Each row below is a small network's average activation on inputs in which a field has the value named, seen along a few directions.
Values that are neighbours, or in one group, have similar rows; names and order tell nothing.
(in the rows, 500 means zero)
Strong random noise was added to every row along 15 fixed directions; ignore it. To show where, here is one row again and again, with new noise each time:
[462 540 581 561 392 566 463 474 588 456 417 610 438 494 563 478 492 471
 517 464 458 502 575 362 511 398 516 489]
[457 564 455 462 413 548 347 564 660 603 485 284 468 619 610 447 572 461
 503 508 538 384 524 400 479 595 290 460]
[526 449 398 515 389 372 454 460 625 569 659 369 449 656 790 300 453 470
 569 413 540 438 343 586 600 603 380 426]
[306 290 654 463 532 507 380 579 586 646 449 698 454 638 473 447 369 516
 353 553 486 477 184 382 646 754 350 540]
[547 664 448 427 450 552 578 537 588 495 460 530 680 356 334 535 591 539
 610 554 417 496 525 399 320 509 405 481]
[549 532 581 374 619 471 660 447 331 525 546 540 402 504 461 553 364 521
 441 497 322 585 524 455 593 387 625 591]
[546 368 455 476 603 426 352 443 522 519 407 402 475 565 542 500 423 308
 527 597 560 473 473 381 464 625 609 601]
[393 676 758 414 525 500 419 417 409 554 464 292 454 595 349 533 681 492
 685 555 511 419 744 473 435 440 552 668]
[656 779 649 419 520 644 617 408 510 536 579 577 586 588 318 559 646 552
 680 561 414 523 574 480 457 395 502 517]
[634 473 560 367 416 320 565 473 456 588 513 697 531 582 435 528 660 567
 611 402 447 666 430 539 540 582 614 457]
[502 534 501 505 636 527 590 427 429 387 608 331 613 476 513 604 478 479
 451 432 475 295 528 617 405 575 538 538]
[273 443 666 387 491 621 446 504 433 520 495 542 375 715 486 529 451 544
 306 440 405 546 517 289 641 554 524 651]
[438 520 389 559 407 553 408 560 599 495 366 618 464 447 472 308 357 481
 551 529 531 643 484 391 621 287 489 467]
[383 584 367 570 370 555 524 540 661 521 548 460 401 361 640 409 500 536
 550 533 521 475 523 558 551 255 308 280]
[457 498 608 465 548 419 459 362 409 476 512 438 447 632 521 458 490 491
 561 362 542 520 495 659 625 365 658 529]
[508 431 414 514 654 660 664 362 541 355 636 648 622 473 514 592 307 465
 366 535 410 444 296 491 492 506 543 456]
[288 482 599 562 581 499 438 547 488 499 425 481 396 306 411 363 373 358
 678 784 544 502 548 309 419 504 514 806]


Field NAKAN:
muv: [541 568 532 592 509 590 509 586 505 380 441 559 546 379 471 441 471 464
 561 451 550 621 488 502 454 451 536 709]
lidep: [599 487 559 603 541 440 407 508 481 565 374 484 395 549 567 382 276 485
 414 478 483 482 490 560 673 322 483 430]
divik: [467 566 512 348 439 422 435 562 361 573 523 416 609 684 314 314 471 621
 502 443 447 613 489 462 580 597 479 662]
figo: [584 413 522 490 562 447 372 566 495 614 374 393 340 576 636 520 356 423
 317 460 447 446 504 429 627 511 483 450]
pofor: [599 471 462 630 446 491 417 486 415 582 548 445 578 743 404 412 380 616
 381 546 487 310 652 529 682 563 475 325]
gedub: [506 536 609 447 456 425 571 706 288 470 561 544 482 514 418 374 530 560
 528 327 450 694 509 444 545 687 606 859]
pabeg: [413 387 741 641 407 329 456 521 509 577 510 595 334 496 647 430 575 551
 609 474 585 438 432 635 559 597 452 537]
zit: [515 411 443 445 458 528 564 405 439 431 570 562 547 663 491 535 546 535
 486 479 474 618 548 431 514 555 684 579]
galol: [420 407 518 469 562 396 438 653 430 493 302 502 604 363 377 498 373 493
 344 438 467 481 419 456 420 640 477 577]
rol: [512 508 462 482 506 423 555 541 383 492 513 446 553 480 445 432 398 536
 491 483 421 462 566 474 536 542 544 574]
gemed: [562 547 644 570 578 709 379 270 666 488 447 577 512 708 503 513 461 367
 568 679 540 477 428 398 492 383 512 493]
davib: [520 515 431 568 534 568 468 429 518 406 440 363 490 525 647 431 241 429
 343 423 458 402 538 417 512 390 488 524]
makar: [638 595 579 558 405 559 501 657 527 672 458 581 321 542 533 417 433 559
 496 630 389 553 597 304 607 473 341 561]
meda: [460 529 525 644 619 590 478 598 317 386 415 565 556 409 257 504 465 539
 471 494 640 469 649 646 532 400 647 545]
nel: [557 519 336 594 404 459 644 540 459 575 596 380 374 437 654 439 318 595
 431 633 363 390 725 425 575 421 410 389]
kur: [529 426 594 647 541 434 454 483 538 480 480 511 531 513 606 404 385 486
 521 421 580 424 365 686 578 529 495 519]
meva: [328 428 362 360 448 530 473 377 536 380 515 464 561 561 522 594 589 534
 408 319 532 605 426 524 490 440 590 404]
dolak: [395 283 435 609 367 333 558 366 437 514 664 650 501 571 532 364 443 608
 519 619 502 497 475 541 604 609 546 391]
kanum: [590 554 554 582 521 492 597 581 383 453 523 663 572 435 378 471 499 574
 512 480 505 572 510 565 497 532 540 595]
bulad: [495 519 445 414 492 618 506 287 619 428 608 622 624 566 441 546 660 466
 655 563 587 634 311 532 388 470 532 451]
zerum: [581 541 545 360 506 385 535 616 447 669 442 536 437 485 464 459 456 553
 447 461 404 613 444 484 555 511 420 501]
tuk: [323 508 600 557 364 637 541 582 489 363 475 673 493 385 444 560 579 562
 438 441 448 528 623 284 404 585 519 636]
suda: [442 346 617 596 423 330 447 287 632 530 355 672 507 437 553 520 487 496
 567 556 504 417 414 580 464 376 526 232]
bipe: [608 348 462 424 528 454 422 516 444 527 368 610 450 532 455 643 518 463
 389 474 480 631 479 412 538 516 647 442]
Each value of NAKAN is a pair of two hidden parts, and every pair occurs once (6 first parts, 4 second parts).
gemed and kur share the first part; gemed and suda share the second. Which value has the first part of suda and the second part of kur? -> zit
zerum and rol share the first part; zerum and galol share the second. Which value has the first part of galol and the second part of rol? -> figo
nel and meva share the first part; nel and pabeg share the second. Which value has the first part of pabeg and the second part of meva? -> tuk
kanum and bipe share the first part; kanum and lidep share the second. Which value has the first part of lidep and the second part of bipe? -> gedub
pofor and makar share the first part; pofor and divik share the second. Which value has the first part of divik and the second part of makar? -> muv
